These are the activations of a small neural network, seen along a few directions. Each row is one input.
In each table, some parts of the input vary, and every possible input appears once, in random order.
Descriptions start from the smaller parts, as in this example, which fits no table here: line(6) and (point or ring(9) or (values(2) and ring(8))).
Shared parts are said once, and a part with two or three values counts as separate values.

Rows:
R1: -35  -25  23  -35  18  -21  -28  -22  54  -94  53  -10  -51  25
R2: 31  10  -20  104  -30  9  -37  49  39  32  38  29  31  -38
R3: 39  20  -18  60  -40  1  38  33  -20  70  -56  -14  61  11
R4: -30  1  21  -74  0  -10  30  -45  -14  -64  -39  -55  -8  57
R5: 44  -33  -20  40  -16  25  -3  55  1  66  19  31  25  -91
R6: 22  30  -25  68  -10  9  -41  -21  -11  107  -17  69  3  -14
R7: -37  -28  13  -99  26  28  31  -12  -46  -58  -18  -35  -36  -1
R8: -36  6  23  -70  48  -1  -23  -74  12  -15  1  37  -80  55
R9: -33  29  30  -31  19  -51  -4  -44  15  -96  15  -47  0  64
R10: -43  -54  10  -100  28  -3  5  -4  10  -54  50  -9  -57  -22
R11: 31  63  -19  101  -26  -26  -3  37  16  30  -15  1  70  7
R12: 46  -16  -17  35  -15  41  35  48  -57  74  -31  3  43  -53
- What do these inputs look like to the network? => values(2) and (point or ring(5))
- Changing only the values(2) part turns R4 into R3. The same change can be made to R1. Which row results? => R2
- Change only the values(2) part in R10. List by row number the other rows that result. => R5

Rows:
R13: -24  8  0  -16  5  -15  -23  -15  12  -22  25  3  -11  2
R14: -5  6  11  9  7  -15  -7  -28  17  -29  3  6  -17  37
R15: 50  14  -35  61  -13  -1  15  23  -27  91  -30  42  41  -35
R16: -17  9  10  -16  18  -9  6  -16  1  -19  3  -21  9  19
R17: 38  22  -41  71  -14  34  20  22  -20  48  -18  37  43  -38
R18: -21  5  12  -14  8  -14  12  -17  -10  -26  -10  -31  11  20
R19: -14  17  7  -7  2  -15  6  -14  14  -22  -5  -15  5  47
R20: 46  1  -17  85  -43  0  -7  52  18  60  5  9  51  -40
R21: -12  -22  11  -22  16  7  -6  -17  4  -16  3  4  -24  -3
R22: -11  -25  8  -46  8  12  5  1  -5  -13  10  0  -24  -14
R23: -16  17  8  -6  -2  -22  9  -12  10  -35  -26  -26  6  40
R24: -10  -6  1  -40  4  8  5  -5  1  -19  -2  -19  -10  2
R25: -16  -24  1  -44  7  5  -8  3  -3  -10  24  12  -35  -17
R26: -13  -11  6  -33  -2  2  17  -8  -19  -21  -11  -28  -12  8
R27: -4  -20  12  -51  -4  10  20  3  -26  -24  -12  -19  -20  -5
R28: -14  15  8  -5  2  -18  -6  -15  24  -26  -1  -4  -5  33
R29: -16  -6  8  -6  9  -6  -14  -29  0  -22  17  -2  -6  11
R30: -7  -7  2  -28  12  -3  -9  -6  6  -15  20  7  -35  -2
R31: 43  0  -29  74  -26  -16  2  39  3  95  -13  22  52  -36
R32: -10  20  5  1  6  -25  -15  -13  26  -24  14  9  -22  33
R33: 28  34  4  75  -35  36  -33  29  -20  88  -23  14  27  -16
R34: -10  7  15  -12  14  -11  1  -20  3  -18  15  -6  -3  17
R35: -15  -13  9  -26  21  4  6  -10  9  -13  3  -6  -20  -2
R36: -1  -19  6  -49  11  14  16  2  -10  -16  3  -14  -21  -5
R37: -12  -36  4  -42  4  17  -9  -8  -3  -19  8  7  -28  -18
R38: 43  13  -26  88  -15  20  -3  58  -3  26  -1  20  45  -39
- What do these inputs look like to the network? => point or ring(5) or (line(4) and line(5))
- A walk changes only the line(4) part. It starts at R22 and steps to R35. List the rest of the walk in order. => R34, R28
- A walk changes only the ring(5) part. It starts at R31 and steps to R15. List the rest of the walk in order. => R17, R38, R20
- Change only the line(4) part in R14. List by row number the other rows that result. => R21, R29, R37

Rows:
R39: 1  6  -2  -10  6  -3  20  1  -7  -29  -17  -24  13  16
R40: -1  -13  2  -38  2  17  29  -6  -26  2  -29  -7  -2  10
R41: -9  17  3  8  -8  -24  -13  -7  32  -26  12  -8  5  28
R42: -3  -24  -3  -11  -2  -11  -9  15  16  -29  22  -8  -10  -11
R43: -3  -19  3  -28  13  4  -11  -6  -6  -5  19  10  -18  -25
R44: -1  5  0  -17  -11  -13  15  8  1  -27  -13  -34  17  15
R45: -9  17  5  3  6  -20  -15  -31  5  -6  7  3  -11  18
R46: -6  19  5  16  10  -17  -2  -17  24  -27  9  5  -1  28
R47: 0  -25  11  -35  7  20  -14  3  -1  8  12  13  -33  -21
R48: -10  15  14  -6  4  -7  -21  -19  13  8  1  5  -21  21
R49: -2  -11  -2  -12  16  0  2  5  11  -29  19  7  -14  -19
R50: -25  27  9  11  5  -18  -15  -15  16  -17  9  -1  0  17
R51: 1  -35  -1  -37  10  23  3  -2  -8  -1  8  24  -30  -18
R52: -9  -9  14  -29  1  10  13  -4  -18  13  -21  -22  -5  8
R53: -14  -20  7  -8  7  11  -7  8  4  -19  23  3  -14  -11
R54: 39  -3  -30  67  -22  26  -6  39  2  72  5  30  32  -61
R55: -16  -2  9  -4  -2  6  13  -1  -13  -18  -13  -29  13  18
R56: 35  25  -22  96  -21  -4  -14  24  5  66  -9  32  43  -16
R57: -2  3  6  -25  2  -1  18  -16  -24  -4  -14  -20  4  5
R58: -8  8  -4  -6  6  -7  -8  -25  0  -4  -3  13  -23  22
R59: 40  17  -24  66  -29  10  24  47  -27  73  -25  7  55  -25
- Changing only one part turns R51 into R40. The same change can be made to R53. Which row results? => R55
- What do these inputs look like to the network? => values(3) and (point or line(6))
- List by row number the other rows that have the values(3) part in common with R48. => R41, R45, R46, R50, R56, R58

Rows:
R60: 48  -1  -28  66  -20  31  5  56  -20  98  -8  31  44  -69
R61: 1  19  4  24  -12  -20  0  -13  8  -6  -21  -12  11  37
R62: -7  30  2  29  -3  -18  -27  -18  15  -8  -7  7  -2  24
R63: -10  -34  -1  -25  12  14  -2  7  0  -14  24  11  -33  -17
R64: -6  -26  7  -44  5  16  15  -2  -11  2  -9  -7  -20  -6
R65: -12  -22  8  -41  7  10  -11  -8  -2  -3  21  1  -20  -25
R66: 1  17  2  31  -10  -16  -16  -4  36  -15  22  0  9  24
R67: -19  -20  -5  -44  4  11  23  7  -34  -10  -12  -16  -14  -7
R68: 1  23  0  21  -13  -9  14  -13  -12  -12  -9  -23  26  46
R69: 6  36  5  23  10  -23  -8  -9  23  -17  -8  4  13  20
R70: -2  -22  5  -39  20  3  6  -3  -2  -16  8  3  -16  -27
- What do these inputs look like to the network? => point or (values(2) and line(5))
- Change only the line(5) part in R70. List by row number the other rows that result. => R63, R64, R65, R67

Rows:
R71: -13  -25  16  -79  10  26  34  0  -57  -6  -28  -34  -10  -12
R72: -14  -52  6  -69  21  15  12  -5  -6  -28  24  2  -41  -24
R73: -17  -37  7  -74  14  21  24  -6  -34  -16  -5  -20  -23  -17
R74: -30  15  14  -21  13  -34  -8  -30  35  -69  11  -18  -21  52
R75: -37  29  22  -20  19  -23  -34  -41  34  -52  14  -9  -34  53
R76: 39  48  -13  118  -35  -6  -16  28  19  27  -5  1  64  4
R77: 28  44  -14  97  -32  -42  -29  11  32  57  5  11  53  4
R78: -18  -53  8  -65  24  14  3  -8  -5  -30  27  10  -47  -27
R79: -26  16  14  -22  11  -34  2  -29  29  -71  5  -25  -12  54
R80: -24  37  23  -32  -1  -21  18  -31  -9  -48  -35  -48  15  64
R81: 41  -19  -25  62  -28  44  2  67  -19  72  4  19  36  -79
R82: 39  56  -32  100  -16  -23  0  1  10  44  -19  34  50  17
R83: -24  -36  21  -68  26  26  -23  -16  -6  -6  29  19  -64  -27
R84: 44  -25  -24  54  -41  44  9  66  -19  98  -15  16  32  -61
R85: 41  -10  -39  54  -10  38  6  53  -22  67  1  41  34  -79
R86: -23  19  13  -26  8  -35  7  -25  20  -71  -2  -33  -4  61
R87: 42  43  -11  110  -48  -8  -10  24  17  51  -28  0  58  22
R88: 41  -19  -25  44  -17  37  18  42  -35  107  -26  31  30  -53
R89: -33  15  16  -19  15  -33  -17  -33  39  -67  17  -11  -27  50
R90: -27  30  17  -28  2  -27  11  -33  -2  -58  -24  -42  7  63
R91: -22  -37  16  -68  28  23  -14  -15  -10  -13  22  14  -58  -26
R92: 31  -24  -23  40  -24  11  -10  51  -8  104  15  29  26  -81
R93: -13  -46  2  -73  20  13  24  -2  -22  -32  3  -16  -29  -19
R94: -32  14  24  -17  16  -32  -22  -34  39  -62  22  -3  -32  46
R95: -13  -50  5  -70  19  15  20  -2  -11  -29  17  -7  -34  -22
R96: 41  -10  -38  44  -5  29  18  40  -34  86  -12  47  23  -69
R97: -27  25  18  -26  3  -26  10  -34  9  -56  -12  -35  1  58
R98: 39  58  -29  108  -18  -14  -14  12  16  21  -8  26  64  3
R99: -37  27  28  -19  17  -20  -42  -43  36  -46  24  -1  -38  51
R100: -15  -31  11  -77  10  22  28  -2  -46  -13  -15  -28  -18  -11
R101: -23  -48  8  -64  25  16  -7  -12  0  -25  28  14  -55  -28
R102: 40  46  -17  103  -29  -16  -1  3  9  63  -35  16  56  31
- Changing only one part turns R79 into R95. The same change can be made to R86. Which row results? => R93
- What do these inputs look like to the network? => values(2) and (point or ring(5) or line(10))
- Change only the values(2) part in R84. List by row number the other rows that result. => R87

Rows:
R103: -26  -35  21  -40  10  -12  -35  -17  26  -4  26  8  -57  6
R104: 7  -25  6  -13  -17  9  -18  8  -17  85  -2  14  4  -28
R105: -16  1  -15  -21  42  -27  12  -16  27  -49  36  25  -21  9
R106: -4  8  -3  -34  5  -23  43  -25  -5  -48  -25  -31  14  37
R107: 16  29  -5  11  4  22  26  2  -31  -41  -32  -23  36  9
R108: 3  22  -26  20  27  22  -9  5  3  -45  20  34  -4  -19
R109: -16  9  25  -12  -21  42  -11  15  -23  22  -27  -31  -1  10
R110: -7  -8  -2  9  -7  31  -40  21  21  -30  35  -1  -17  -34
R111: -27  -20  31  -53  1  -11  -25  -25  -5  17  -2  -11  -47  24
R112: -15  -1  27  -6  -4  41  -38  3  -27  27  -9  -5  -27  -1
R113: -23  -13  33  -34  -16  -18  23  3  12  -31  -13  -59  0  23
R114: -12  -6  -2  -35  40  -19  -4  -43  10  -19  19  43  -36  13
R115: -4  -3  25  10  -25  34  1  29  -10  -23  -22  -52  16  3
R116: 3  94  -5  104  -14  -64  -47  -37  56  15  -8  15  42  78
R117: 6  17  -27  18  0  17  16  15  -9  -61  3  6  23  -2
R118: 12  -38  -18  25  -18  4  -9  28  33  21  39  10  -4  -52
R119: 23  -37  -7  25  -31  -1  19  51  18  4  26  -24  22  -30
R120: 1  71  34  101  -48  -59  -69  -15  67  27  11  -16  25  67
R121: -11  8  4  -42  27  -14  6  -54  -22  4  -10  14  -36  36
R122: 5  -20  -8  3  -9  2  -23  18  8  64  32  26  -14  -53
R123: 2  23  -16  5  25  32  -20  -13  -12  -10  5  52  -23  -13
R124: -20  -28  17  -27  -6  -30  5  8  24  -57  28  -41  2  0
R125: 11  -23  6  -4  -27  9  9  24  -16  73  -23  -22  19  -8
R126: 2  25  -3  -2  6  35  10  -26  -44  0  -42  -3  19  16
R127: 29  2  -22  27  -3  -9  55  22  -18  12  -32  -8  40  -4
R128: -25  -15  32  -56  -12  -9  -1  -17  -6  6  -27  -41  -15  33
R129: 24  -23  6  3  -34  -5  19  42  -9  28  -13  -41  45  -21
R130: -6  -16  9  20  -22  26  -11  31  6  -49  17  -34  10  -16
R131: -17  0  21  3  6  38  -41  14  4  11  26  17  -36  -25
R132: 14  5  -21  4  12  6  20  -8  -21  72  -21  50  0  -15
R133: -6  32  -3  0  21  36  -7  -23  -40  17  -20  30  -14  6
R134: 24  -7  -22  16  22  0  9  -4  -1  39  4  68  -2  -38
R135: 19  -2  -43  31  16  -16  17  17  11  6  15  49  9  -46
R136: 30  3  -22  6  2  -1  35  -1  -31  52  -48  6  26  -2
R137: 29  -9  -34  39  0  -15  46  33  -2  -14  3  15  29  -19
R138: -5  -1  -11  -22  17  -35  33  -14  8  -72  18  -8  13  17
R139: 0  16  9  -53  14  -16  29  -48  -22  -9  -29  -15  -1  39
R140: -20  -34  8  -25  13  -22  -25  -2  37  -41  41  -15  -37  -3
- Changing only one part turns R116 into R120. The same change can be made to R135. Which row results? => R118
- What do these inputs look like to the network? => values(2) and (point or (values(3) and ring(6)))
- Change only the values(2) part in R122. List by row number the other rows that result. => R134
- Change only the values(2) part in R107. List by row number the other rows that result. => R115
- Change only the ring(6) part in R130. List by row number the other rows that result. => R109, R110, R112, R115, R131
- A walk changes only the ring(6) part. It starts at R123 and steps to R133. List the rest of the walk in order. => R126, R107, R117, R108
